These are the activations of a small neural network, seen along a few directions. Each row is one input.
In each table, some parts of the input vary, and every possible input appears once, in random order.
Descriptions start from the smaller parts, as in this example, which fits no table here: one of 2 separate values, together with either a single point or one of 9 places around a ring or (one of 4 places along a line, together with one of 5 places around a ring).
Shared parts are said once, and a part with two or three values counts as separate values.

Other details of the inputs shift rows strongly along two fixed directions, in all tables alike. That doesn't count.

Table:
r1: [ 52  -5 -56 -20 -49 -76  11  66 -12  21  -8  31 -19  56]
r2: [ 47 -20 -44  -9 -49  30   3  14  -8  20   3  12 -39  77]
r3: [ 59   6 -39 -66 -32  -7  16  60 -66  55   7  52 -55  95]
r4: [ 40  17  37 -78  25 -25  -2  62 -91  36  28  63   1   1]
r5: [ 11 -36 -90  72 -67 -31  -8  -1  53 -48 -44 -56 -11  37]
r6: [ 53 -19 -46 -54 -42 -19  15  64 -89  57  35  14 -64  61]
r7: [  1 -23 -57 -22 -42  -9  -6  17 -13  10 -15  -6 -46  63]
r8: [ -7 -17 -23 -20  17 -16 -17  25 -12 -11  11  -2  -2 -20]
r9: [-12  15  68 -75  66 -27 -11  38 -22  25  44  47  37 -69]
r10: [-28  29  89 -48  75  -8 -19  19 -57   1  31  40   4 -45]
r11: [-40  63  92 -20  40 -28  12 -20  -7  19  31  21 -17 -74]
r12: [-53  -2  69  52  25  34  46 -61  67  -8   0 -30  72 -95]
r13: [-36 -41 -15  39 -13  21 -31 -43  65 -46 -28 -46   0  -8]
r14: [ -9  38 113 -82  75 -14 -15  36 -53  32  38  78  16 -47]
r15: [ 28  23  11   4  -3 -34  -5  34  -5 -13 -10  20  23  -1]
r16: [  5 -11 -85  81 -50 -15 -15 -10  55 -69 -52 -36 -20  63]
r17: [-20  -9  85  35  24  84 -21 -64  50 -33  15 -57  64 -77]
r18: [  4   2 -12 -25  22   4 -20  18  15 -14   0  39   5   9]
r19: [ -4  28 117 -96  58 -12  10  36 -58  68  57  37  23 -60]
r20: [ 26 -29 -56 -17 -53   3   2  25 -26  31  12  -1 -69  72]
r21: [ 34 -65 -77  38 -85  42   1 -31  57 -10 -13 -63  -7  53]
r22: [-33  16  76 -19  74  20 -27 -19  34 -23   2  19  45 -60]
r23: [ -8  18  14 -83  46 -49 -13  71 -63  37  36  71 -37  -5]
r24: [-34 -27 -29  81 -26  24  47 -46  43 -23 -22 -53  18 -29]
r25: [ 50  19 -62   9 -28 -27   8  29 -33  55 -10  55 -30  83]
r26: [ 12  28  15   1   3 -36  -8  29  18 -10 -14  40   3  14]
r27: [-57 -28  36  37  48  29 -33 -57  68 -59 -13 -69  54 -90]
r28: [ 35 -26 -78  15 -55  28   1   9 -24  -4   0 -16 -59  92]
r29: [ 59 -11 -52 -89  -8 -63  11  86 -73  55  16  62 -32  57]
r30: [ 11 -58 -88  42 -68  34  -2 -29  36 -26 -31 -85 -20  48]
r31: [-17  -5 -15   3  -4  23 -13 -14  -5 -27 -13 -21 -11  29]
r32: [ 20  -4 -16 -21  16   7 -16  22  -8 -18   3  19  24  -6]
r33: [ 33  31  10   9  15 -13   4  14 -45  46   9  32  24   1]
r34: [ 25   3 -79  66 -76  18  15 -57  74 -41 -45 -29 -29  55]
r35: [ -4  31  96 -65  51  11  -7  18 -54  23  28  26  40 -53]
r36: [-43   1  -9  81   0  38  42 -49  33 -37 -23 -22  11 -10]
r37: [ 23 -31 -73 -24 -50 -16   4  30 -41  12 -10 -21 -37  58]
r38: [-39  22  76 -64  82 -29 -20  28 -31  20  28  41  -1 -58]
r39: [  3 -32 -29  40   1  40 -25 -39  60 -60 -36 -46  47 -12]
r40: [-47  41  94 -14  55 -52 -18  22   8   0  15  29  10 -68]
r41: [-35  27  98 -67  57  -2  -4  19 -43  45  40  23 -11 -47]
r42: [-41 -27  73  16  31  29 -27 -56  73 -37   0 -44  72 -88]
r43: [-51 -11  -3  65 -11  21  41 -43  48 -12 -19 -22   1 -26]
r44: [-38  47  69  36  66   3 -13 -27 -14  14  16  14  26 -49]
r45: [ 20  15   8  -2   7 -36   9  13 -24  63  19  27  18  -5]
r46: [ 13 -14 -91  70 -81  -6  20 -47  44 -34 -31 -67 -33  29]
r47: [ -6  -5 -10   6  -2  35  -5 -15  -6 -15  -5 -27 -19  30]
r48: [ 36 -46 -87 -12 -75  -4   6  10   9   7 -23 -25 -13  75]
r49: [-36  18  64  47   3  18   9 -89  92 -34  -1 -55  52 -92]
r50: [ 34 -13 -59 -29 -46   5   0  24 -15  11 -21  21 -30  86]
r51: [ 10  16 -12  61 -35  26  11 -66  56 -46 -25 -47  23 -21]
r52: [ 37  16 -62 -72  12 -49  -2  91 -99  24  22  80 -63  74]
r53: [ 37   3 -68 -51   6 -39  -2  66 -79  13   1  51 -58  81]
r54: [ 39 -35 -64  26 -58  50   0 -20  21 -20 -29 -51   3  54]
r55: [ 25  27  12 -15   6  -7  67  38 -68  44  12  53   7   0]
r56: [-19 -17 -25  86 -11   8 -11 -53  43  -6 -16 -57  27 -24]
r57: [-57  43  58  71  27  34  -3 -95  68 -66  -8 -51  21 -72]
r58: [-26  -1  -1  67  -9  45  44 -48  59 -21 -29  -5  26 -11]
r59: [-44  43  83   4  62 -23 -11 -10 -17  51  28  30  12 -63]
r60: [-35 -19  48   1  31   7 -23 -21  10 -24   7 -33  28 -67]
Description of these inputs: one of 6 places around a ring, together with either one of 4 separate values or one of 6 places along a line.
Question: The inputs of r42 and r10 match in every part but the place on the ring of 6. If r21 is changed in the same way as r42 into r10, which row does it become?
Answer: r28
Question: The inputs of r45 and r56 match in every part but the place on the ring of 6. If r9 is changed in the same way as r45 into r56, which row does it become?
Answer: r8
Question: Which other rows does r24 become when the choice among 4 separate values takes its other values? List them by row number.
Answer: r5, r46, r56
Question: A walk changes only the place on the ring of 6. It starts at r46 and steps to r49. List the rest of the walk in order.
Answer: r51, r34, r57, r11
Question: Which other rows agree with r23 in the place on the ring of 6? List them by row number.
Answer: r7, r11, r13, r20, r38, r40, r41, r43, r59

Table:
r61: [-12  22  74 -68  69 -38 -33  43 -34  10  33  42  22 -59]
r62: [  17  -40 -111   46  -56    9  -17   -9   35  -41  -47  -28  -42   94]
r63: [-24  12  43  63  16  12  16 -51  58 -24 -16 -26  60 -66]
r64: [-33  40  83 -45  51  -4  13   8 -47  27  38  32 -11 -48]
r65: [-36  55  70 -12  60 -31  13  16 -40  27  25  43 -10 -44]
r66: [ 35  31 -21 -45  -7 -68  13  61 -59  41  11  61 -40  36]
r67: [-18 -28  27  19  18  25 -26 -28  68 -46 -13 -39  66 -55]
r68: [-26   4  45  62  11  34  16 -62  51  -8  -5 -34  54 -62]
r69: [  20  -45 -115   37  -69   35   -6  -20   27  -39  -38  -41  -47   92]
r70: [ -4  42  85 -45  43 -33  21  28 -34  38  30  52  31 -58]
r71: [  36  -48 -106   36  -81   41   -6  -21   28  -24  -35  -51  -32   88]
r72: [ 20  29 -25 -30  -9 -32  40  46 -83  47  22  47 -65  46]
r73: [-39   7  52  60   8  43  12 -65  42 -16   2 -49  32 -57]
r74: [-19  -6  37  33  18  34 -16 -41  67 -42 -17 -28  64 -52]
r75: [-38  -4  55  38   4  46   1 -62  50 -19   3 -52  29 -55]
r76: [ 40 -13 -21 -78 -12 -15  -5  61 -79  45  25  23 -38  48]
r77: [ 14  26 -20 -45   1 -54  16  61 -66  43  15  60 -62  46]
r78: [ -9  39  77 -48  63 -28 -20  28 -31   9  26  48  19 -47]
r79: [  29  -10 -123   70  -74  -26   13   -9   32  -23  -45  -18  -29   76]
r80: [ 48  13 -14 -52 -21 -35  34  52 -69  70  22  54 -26  38]
r81: [  50  -54 -121   40  -86   32    2  -14   39  -16  -39  -35  -11   90]
r82: [-55 -24  28  24  37  27 -49 -40  62 -58 -14 -41  28 -49]
r83: [ 54 -19 -32 -73 -12 -23   2  67 -63  51  22  35 -16  48]
r84: [-51 -27  33  12  30  50 -36 -49  47 -52  -4 -55  25 -48]
Question: What is each input in this table made of?
Answer: one of 4 places along a line, together with one of 6 places around a ring
Question: The inputs of r63 and r74 match in every part but the place on the line of 4. If r72 is changed in the same way as r63 into r74, which row does it become?
Answer: r69
Question: Which other rows does r66 become when the place on the line of 4 takes its other values? List them by row number.
Answer: r61, r78, r79
